A small network was shown many inputs. Here are its activations along a few directions, one row for each input.
Each table varies a few parts of the input and shows all the possible inputs, shuffled.
A made-up example of a description, with smaller parts first: one of 8 places around a ring, together with either a single point or one of 9 places along a line or (one of 3 separate values, together with one of 6 places along a line).
Shared parts are said once, and a part with two or three values counts as separate values.
(in the rows, 128 means zero)

Other details of the inputs vary at random and push rows far along three fixed directions, the same in every table; ignore that.

Table:
R1: [ 90 121  29 148 107 116 140  78 164 133 141 165]
R2: [189  87 141 120  91 145 172 199 119 102 114  74]
R3: [ 93 148 100 149 128 122 116  58 186 132 121 169]
R4: [ 33 180 230 134 183  85 102 128 136 120 123 163]
R5: [106 120 148 149  85 110 151 139 194  97 105 135]
R6: [167 172 107  74 233 148  82  86  46 189 167 152]
R7: [203  80  19  88 104 175 158 121 100 148 121 135]
R8: [ 90 124 175 166  60 120 158 179 182  81 116  98]
R9: [138 137 231  77 199 124 112 171  51 136 116 127]
R10: [ 72 191 105 113 222 123  85  31 143 177 135 198]
R11: [ 89 107 142 153  86 106 142 141 187  86 118 126]
R12: [ 56 184 108  88 197 120  93  40 137 182 131 204]
R13: [ 49 144 191 178 106  78 138 144 176  99 131 122]
R14: [135 115 191 196  70 107 142 146 188  82 118 101]
R15: [117 143 151 167  84 123 142 128 199  99 117 112]
R16: [129 122  70 143  95 144 134  79 181 137 130 142]
R17: [147 168 233  96 190 138 104 164  56 143 133 115]
R18: [127 159 112  58 214 162  99 115  26 183 146 162]
R19: [155 144 239  98 199 127 103 162  56 131 127 114]
R20: [192 115  92 130 136 150 129 120 105 135 140 115]
R21: [217  89  64 109 117 172 150 144 106 137 135  94]
R22: [167  83 137 139  79 131 168 201  84 100 139  70]
R23: [ 87 115  32 144 115 114 135  75 165 127 140 158]
R24: [184  69  21 107 104 152 158 130  76 130 141 106]
R25: [233  67 179 150  77 136 158 217 113  77 130  40]
R26: [ 94 115  28 149 100 123 140  75 155 133 138 167]
R27: [ 55 171 231 121 177  84 105 120 153 119 111 161]
R28: [ 85 141 206 168 117  92 125 123 202  89 111 124]
R29: [115 171 101  66 220 142  96 104  13 184 161 164]
R30: [ 92 171 211 181  95  93 123 127 196  97 131 116]
R31: [ 52 141 196 162 107  94 134 148 189  98 122 126]
R32: [167 157 227 106 189 131  98 159  48 149 153 110]
R33: [188  80 127 142  81 128  97 210  94 134  78  74]
R34: [196  99  56  94 108 172 162 153 104 137 124 106]
R35: [ 90 119  25 130 108 138 136  61 168 141 126 177]
R36: [193  75 121 141  78 128 102 219 101 135  79  60]
R37: [159 172 234 108 187 136  98 157  47 146 147 108]
R38: [109 136  25 117  91 150 137  65 181 145 122 172]
R39: [145  93  89 101 132 146 136 132  97 128 129 123]
R40: [183  94  11 109 102 162 162 143  79 136 150 102]
R41: [125 115 163 179  77 105 130 116 195  95 127 117]
R42: [ 59 142  79 132 124 124 122  68 175 144 134 174]
Description of these inputs: one of 2 separate values, together with either a single point or (one of 4 places along a line, together with one of 5 places along a line).
Question: The inputs of R16 and R21 match in every part but the choice among 2 separate values. If R41 is changed in the same way as R16 into R21, which row does it become?
Answer: R25
Question: The inputs of R15 and R17 match in every part but the choice among 2 separate values. If R2 is changed in the same way as R15 into R17, which row does it become?
Answer: R12
Question: Which other rows does R22 become when the choice among 2 separate values takes its other values? List them by row number.
Answer: R13
Question: Which other rows does R24 become when the choice among 2 separate values takes its other values? List them by row number.
Answer: R23
Question: Which other rows does R38 become when the place on the line of 5 takes its other values? List them by row number.
Answer: R17, R18, R29, R37

Table:
R43: [100 118 171 153  90 106 141 163 153  98 114 114]
R44: [159 130 183 116 145 133 126 157  99 124 128 108]
R45: [127 108  49 136  90 138 153 106 157 124 132 136]
R46: [138 119 167 115 138 127 131 177  82 125 124 110]
R47: [112 166 154 104 197 125  95  93  93 159 141 157]
R48: [127 118 181 166  87 112 138 157 164  94 121 101]
R49: [154 108  33  88 151 154 125 108  80 161 133 145]
R50: [137 124 174 112 149 126 136 167  86 117 134 109]
R51: [ 86 156 161 147 137 108 115  93 167 126 128 153]
R52: [ 85 163 164 145 142 110 111  94 173 130 122 153]
R53: [ 65 155 142 141 131 109 121 107 158 129 127 154]
R54: [168  69  77 151  47 143 181 166 157  87 128  87]
R55: [195 102 112 119 117 148 133 161  93 129 130  94]
R56: [ 98 119  82 136 109 121 131 109 157 130 121 147]
R57: [161 128 179 117 143 135 129 159  97 122 129 108]
R58: [130 137  84  92 169 142 122 105  82 155 142 150]
R59: [129 137  78  91 165 147 117 107  81 160 140 151]
R60: [164 129 181 118 142 133 123 163  99 126 124 102]
R61: [142 112  62 147  93 137 133  98 166 130 128 129]
R62: [125 131  98 144 108 129 122  99 173 132 123 136]
R63: [ 87 158 157 150 136 106 106 100 170 132 121 146]
Question: Describe the family of inputs behind these rows.
Answer: either (one of 2 separate values, together with one of 5 places along a line) or one of 11 places around a ring
Question: Which of the alternatives is R45?
Answer: one of 2 separate values, together with one of 5 places along a line

Table:
R64: [114 124 121 164 103 111 158 114 186 101 139 128]
R65: [160  98 143 129  97 130 155 153 153 108 109 117]
R66: [108 130 134 144  96 125 142 124 204 113 106 127]
R67: [ 92 131  99 129 165 110 107  54 150 118 147 150]
R68: [163 114 195 152 121 114 120 175 105 119 119 102]
R69: [105 198 184 108 213 118  66 119  81 174 130 142]
R70: [ 82 164 214 125 144 117 111 115 149 126 116 151]
R71: [149 106  82  89 164 144 131 139  46 156 136 145]
R72: [112 132 140 176  74 116 115 117 181 118 120 123]
R73: [138 133 125  95 152 148 120 100 109 152 126 152]
R74: [137 146 116  90 152 158 116 105 111 151 124 146]
R75: [192 111 126 116 141 139 113 146  64 150 130 114]
R76: [120  88 148 118 135 109 121 163  95  99 119 101]
R77: [119 145 168 125 121 133 132 144 158 117 107 118]
R78: [160 141 146 115 176 126  97 150  86 157 130 119]
R79: [111 137 132 174  92 109 118 130 194 123 113 114]
R80: [142 131  74  81 159 154 126 150  56 156 132 123]
R81: [153 138 196 148 107 126 113 186 116 116 118  81]
R82: [ 94 154 105 109 172 124 114  70 162 156 118 183]
R83: [137 128  86  82 151 157 122 143  49 154 137 130]
R84: [ 96 153 144 170  93 115 103 109 179 125 119 129]
R85: [108 180 198 110 207 114  68 107  66 175 137 155]
R86: [ 99 119  55 120 134 122 137 107 134 144 127 159]
R87: [162 110 170 145  85 140 160 167 119  91 147  85]
R88: [ 92 153 139 155 103 124 138  98 173 107 144 132]
R89: [187  86  43  89 118 165 155 177  65 141 133  96]
R90: [129 140 197 145 128 116 148 168 135  99 140  92]
R91: [101 118  54 121 129 118 137 101 132 143 128 165]
R92: [164 112  28 131  80 166 158 103 150 121 151 114]
R93: [140 128 150 107 196 114  69 114  76 142 127 125]
R94: [154 100 117 119  85 147 154 199  93 110 123  85]
R95: [170  91  40 138  82 150 167  96 141 118 149 126]
R96: [152 124 105  99 151 146 132 125 130 144 120 137]
R97: [ 82 134 202 123 165  98  97 107 156 106 107 139]
R98: [ 86 141 159 170 116 101 144  96 181 104 140 149]
R99: [137  80  22 128  68 149 157 119 128 131 130 132]
R100: [105 157 183 120 132 131 120 133 151 123 112 131]
R101: [108 125 137 165  83 119 153 104 175 101 144 127]
R102: [162 135 147 118 168 117 101 139  82 155 128 130]
R103: [168 108 162 144 108 128 165 183 130  92 143  81]
R104: [ 56 157  90 115 146 124 107  78 123 155 136 180]
R105: [160 119 195 149 128 109 121 189 114 119 116  92]
R106: [141 107  72 123 112 145 142  87 163 136 117 158]
R107: [129 148 196 144 124 122 144 167 129  97 139  90]
R108: [128 131  68 131 138 126 143  75 147 135 152 156]
R109: [ 69 137  86 125 138 111 123  85 129 147 128 178]
R110: [111 117 143 148  86 119 145 110 190 109 107 142]
R111: [162  86 108 120 103 136 160 201  97 112 124  91]
Question: Describe the family of inputs behind these rows.
Answer: one of 4 separate values, together with either a single point or one of 11 places around a ring
Question: The inputs of R64 and R82 match in every part but the choice among 4 separate values. If R103 is changed in the same way as R64 into R82, which row does it become?
Answer: R96
Question: Start at R104 and move only the place on the ring of 11, one step at a time. The first step leads to R99. Which rows follow, in order?
Answer: R109, R71, R91, R86, R111, R89, R80, R94, R83
Question: Which other rows agree with R69 in the choice among 4 separate values? List them by row number.
Answer: R68, R72, R75, R78, R79, R81, R84, R85, R93, R102, R105
Question: Which other rows does R93 become when the choice among 4 separate values takes its other values? List them by row number.
Answer: R67, R76, R97
